Each row below holds a small network's activations on one input, seen along a few directions.
In each table, some parts of the input vary, and every possible input appears once, in random order.
A made-up example of a description, with smaller parts first: one of 5 places around a ring, together with either a single point or (one of 2 separate values, together with one of 4 places along a line) or one of 11 places around a ring.
Shared parts are said once, and a part with two or three values counts as separate values.
In the rows, zero is written as 128.

Other details of the inputs vary at random and push rows far along two fixed directions, the same in every table; ignore that.

Rows:
r1: [103  84 184 136 103 131 113  92  98 159 136 111]
r2: [112 233 133  72 126 138  89  88  77 116 139 101]
r3: [125 236 147  55 150 126  97  81  89 141 147 116]
r4: [122 223 145  61 176  80  92  74 125 142 141 130]
r5: [168 151  79  86 140 137  75  91 142 103 132 139]
r6: [149 146  51 121 139 126 103 138 149  75 109 133]
r7: [124  20 149 187 119 149 173 158 133 146 135 112]
r8: [134 123  99 158 128 130 158 175 146 104 109 135]
r9: [ 77 110 163 161  88 143 146 141  81 131 113  91]
r10: [119 196 112 108 186 101 140 129 124 109 121 102]
r11: [151  98  95 155 119 165 157 171 130 109 119 126]
r12: [125  47 178 165 120 148 170 143 129 171 146 126]
r13: [ 84 127 186 137 158 125 166 119  83 155 138  70]
r14: [139 112  98 150 155 116 150 157 158 110 121 128]
r15: [ 70 166 203 119  97 123 119  95  65 156 133  92]
r16: [164  99 128 109 115 156 106 108 135 144 150 149]
r17: [ 85  63 147 191  86 103 148 158 137 126  99 126]
r18: [168 122  53 117 120 183 105 137 118  77 113 121]
r19: [ 96 223 117  77 171 117 104  88  86 104 129  70]
r20: [160 118  41 141  93 166 116 170 140  69  97 151]
r21: [179 106  64 123 118 127  82 122 173  96 112 174]
r22: [ 57 185 204 124 102  88 120 101  83 151 122 107]
r23: [ 74 169 211 115 107 101 132 104  96 174 144 121]
r24: [103  94 178 170 120 105 173 157 141 163 125 143]
r25: [128 141  87 130 103 161 121 146 105  92 117 111]
r26: [ 71 138 179 160 144  84 173 148 118 144 118  98]
r27: [170 100 116 101 135 143  98  96 145 144 151 151]
r28: [ 69 175 215 111 135  61 126  91 117 177 143 121]
r29: [164 179  81 101 176 106 128 139 170 111 132 155]
r30: [132  34 163 185  98 149 175 166 144 165 138 145]
r31: [112  55 185 160 108  90 130 118 161 176 137 159]
r32: [ 74 110 174 142 121 131 137 109  76 141 125  74]
r33: [ 98  95 190 154  89  98 136 128 140 171 135 154]
r34: [142 128 104 127 106 110  95 123 154 109 112 160]
r35: [ 75 159 210 108 112 130 114  79  59 159 140  82]
r36: [148 123 126 120  99 134 114 129 143 136 129 168]
r37: [ 80 135 178 154 125 134 175 149  86 147 134  81]
r38: [173  76 123 118 109 160 107 114 142 143 142 159]
r39: [133 214 149  46 176 119  89  57  95 148 157 109]
r40: [160 159  58 127 135 157 144 173 141  82 118 136]
r41: [100  66 184 150 101 114 117  98 122 161 128 121]
r42: [175 163  95  66 165 124  82  83 153 127 149 149]
r43: [173  49  96 171 128 119 152 174 201 129 117 186]
r44: [176 181  92  76 180 159 124 116 121 118 143 126]
r45: [140   7 165 180  60 150 139 146 154 171 139 168]
r46: [162  97 117 125 169 125 140 125 159 144 136 142]
r47: [ 74  93 153 178  95  97 146 150 127 126 108 114]
r48: [159  29  74 166  97 172 123 149 145 100 117 134]
r49: [166  97  34 156  93 151 116 176 162  67  92 164]
r50: [130 221 139  61 206 122 128  86  97 142 160  93]
r51: [ 90 116 201 138 116  73 130 109 138 175 133 144]
r52: [196  72  42 143 153 158 135 160 180  91 122 148]
r53: [176 154  77 105 182 114 125 134 175 113 134 157]
r54: [146 160 111 119 140 137 146 150 140 125 133 145]
r55: [126  98  84 166  87 137 130 170 144  90 102 142]
r56: [ 87  62 160 169 108 123 140 126 114 140 114  98]
r57: [ 93  82 176 167  58 130 129 135 113 146 117 139]
r58: [174 102  46 127 111 188 107 145 129  75 118 128]
r59: [ 79 167 202 132 137 108 170 134  98 168 135 109]
r60: [182 148  81  91 189 131 122 118 161 120 144 142]
r61: [137 183  57 112 114 153 111 150 116  70 109 124]
r62: [120 210 136  63 152 131  81  64  83 124 148  94]
r63: [ 78 118 171 176 118 108 179 167 118 140 121 107]
r64: [ 81 177 207 117 149 115 165 118  81 174 145  91]
r65: [160 160  72 108  95 152  89 130 135  90 120 158]
r66: [177 107  63 123 116 127  82 123 175  95 118 173]
r67: [160 194  93  82 137 115  93 112 148 115 127 167]
r68: [ 84  98 180 166  70 107 127 130 121 147 120 138]
r69: [154 110 116 135 165 108 143 140 170 137 127 155]
r70: [151 162 124  88 187 134 132 104 119 140 148 116]
r71: [151 131  97 125 148 166 146 146 116 107 134 105]
r72: [186 133  88  79 157 129  85  92 163 127 140 161]
r73: [120 197 107 115 148 136 151 154 107 101 118 108]
r74: [113  48 163 179 114 157 176 156 110 146 127 101]
r75: [167  66  98 170 115 136 156 180 186 127 123 180]
r76: [100 242 120  94 186  90 141 129 114 105 128  92]
r77: [ 76  82 161 175 107 100 142 138 121 134 106 107]
r78: [181 113  55 122 170 147 132 144 159  94 121 132]
r79: [109 215 127  88 136  90  89  95 120 113 127 125]
r80: [113  58 175 155  75 153 120 115 107 152 137 121]
Each input here is: one of 2 separate values, together with one of 5 places around a ring, together with one of 8 places around a ring.
The inputs of r74 and r44 match in every part but the place on the ring of 5. If r73 is changed in the same way as r74 into r44, which row does it become? -> r59
The inputs of r46 and r78 match in every part but the place on the ring of 5. If r75 is changed in the same way as r46 into r78, which row does it become? -> r63
The inputs of r3 and r9 match in every part but the place on the ring of 5. If r33 is changed in the same way as r3 into r9, which row does it become? -> r55
Which other rows does r18 become when the choice among 2 separate values takes its other values? List them by row number. -> r58
Start at r21 and move only the place on the ring of 5, one step at a time. The first step leads to r4. Which rows follow, in order? -> r69, r10, r77
Which other rows does r21 become when the place on the ring of 8 takes its other values? List them by row number. -> r1, r15, r22, r34, r35, r41, r57
Start at r65 and move only the place on the ring of 8, one step at a time. The first step leads to r68. Which rows follow, in order? -> r79, r66, r5, r62, r80, r2
Which other rows does r36 become when the choice among 2 separate values takes its other values? List them by row number. -> r23

Rows:
r81: [165  88  99 125 106 158 104 123 140 120 131 150]
r82: [ 72 175 163 133 131 116 150 132  84 127 122  83]
r83: [165 122  98 120 158 126 131 134 160 124 132 148]
r84: [167  95 101 134 146 131 137 143 167 128 132 155]
r85: [ 75 102 171 173 104 120 163 151 103 138 116  98]
r86: [166 145  93 106 165 128 127 130 155 121 134 146]
r87: [ 76 216 153 109 146 116 142 124  75 119 124  76]
r88: [143 211 103  62 154 138  85  84 103 110 139 114]
r89: [142 106  82 153 114 147 137 163 139  94 110 132]
r90: [161 116  99 111 117 153  99 113 133 117 132 142]
r91: [158 172  95  81 137 150  90  99 116 111 137 130]
r92: [ 94 206 177  91 181  93 141  99 101 155 145  95]
r93: [167  76 101 133 100 161 107 127 143 123 130 154]
r94: [ 95  70 191 154  93 129 132 112 108 165 135 117]
r95: [160  96 111 137 113  91 107 133 198 136 122 200]
r96: [154  97 110 124 111 149 104 116 134 124 130 142]
r97: [144 107  82 152 112 152 139 166 138  95 111 134]
r98: [ 72 119 169 164 112 117 159 146  99 135 117  93]
r99: [120 151 106 135  95  99 105 140 151 104 104 160]
r100: [ 78  79 171 185  95 124 167 158 110 140 115 104]
r101: [ 89 198 177  84 142 117 108  77  75 148 144  88]
r102: [142 226 105  57 123 100  51  74 133 112 132 159]
r103: [ 76  90 170 179 101 121 164 154 108 138 115 101]
r104: [102  82 191 159 132 107 164 134 133 173 138 124]
r105: [136 106  92 155 112 147 142 164 135 100 111 129]
r106: [161  83 110 143 141 129 141 144 167 134 131 154]
r107: [162 117  99 111 116 155 100 114 132 118 133 143]
r108: [101  81 190 160 134 104 163 132 134 172 137 123]
r109: [168  96 102 134 145 135 138 144 166 129 133 156]
r110: [157 171  94  81 138 148  89  99 117 110 136 129]
r111: [ 95 164 181 115 166  94 147 109 113 160 142 104]
r112: [ 91 156 183 107 125 122 117  89  85 154 141  98]
r113: [ 79  80 171 185  94 126 168 159 109 140 116 105]
r114: [168  95 101 134 146 132 137 143 167 129 132 156]
r115: [145  94  82 159 108 151 140 168 143  95 110 136]
r116: [163 220  86  65 193 122 115 110 134 110 140 128]
The inputs of r115 and r92 match in every part but one. If r98 is changed in the same way as r115 into r92, which row does it become? -> r111
Describe the family of inputs behind these rows. -> one of 3 separate values, together with either a single point or one of 11 places along a line
List by row number the other rows that have the choice among 3 separate values in common with r110. -> r81, r88, r90, r91, r93, r94, r96, r101, r102, r107, r112

Rows:
r117: [134 171  94  97 136 142 105 113 114 101 129 116]
r118: [117  65 151 172  85 122 135 145 146 139 112 148]
r119: [ 94  60 179 182 115 124 167 145 118 153 127 109]
r120: [184  93  50 134 103 157  96 144 165  89 117 167]
r121: [105 101 154 153 113 105 143 139 134 142 118 136]
r122: [ 99  97 169 162 125 123 167 146 119 154 132 112]
r123: [128 183 114  99 128 133 103 112 108 114 130 121]
r124: [ 51  85 225 177 104  83 165 133 111 178 130 109]
r125: [161 136  81 121 130 129 120 145 156 106 122 157]
r126: [ 86 142 170 127 113 129 134 116  88 143 133  97]
r127: [192  91  43 138 137 158 131 163 173  92 114 162]
r128: [161 125  81 120 129 157 121 139 130  99 119 129]
r129: [135 183 110 102 134 123 109 119 124 110 129 133]
r130: [ 97 192 152 107 136 101 117 106 108 126 130 109]
r131: [134  52 131 175 113 143 156 158 139 132 116 134]
r132: [ 99  90 170 156 108 139 154 138 104 147 131 103]
r133: [128 181 107 105 167 124 135 127 123 114 134 107]
r134: [129 174 109 101 149 139 120 119 105 108 132 100]
r135: [139 183  94 103 158 119 122 130 139 106 127 127]
r136: [101 194 149 107 153 107 138 123 111 132 133 107]
r137: [120  89 148 160 123 140 157 148 121 137 127 118]
r138: [100 193 148 107 155 104 136 121 112 132 125 106]
r139: [130 170 175  75 159 109 102  70 119 171 160 132]
r140: [172  14 142 150 106 131 114 116 182 168 146 183]
r141: [172  94  62 131 106 165 108 144 148  95 114 153]
r142: [ 98 188 149 103 127 117 110 103  92 129 126 106]
r143: [191 110 103  91 144 133  89  95 167 140 143 176]
Describe the family of inputs behind these rows. -> one of 3 separate values, together with either a single point or one of 8 places around a ring
The inputs of r134 and r132 match in every part but the choice among 3 separate values. If r135 is changed in the same way as r134 into r132, which row does it become? -> r136
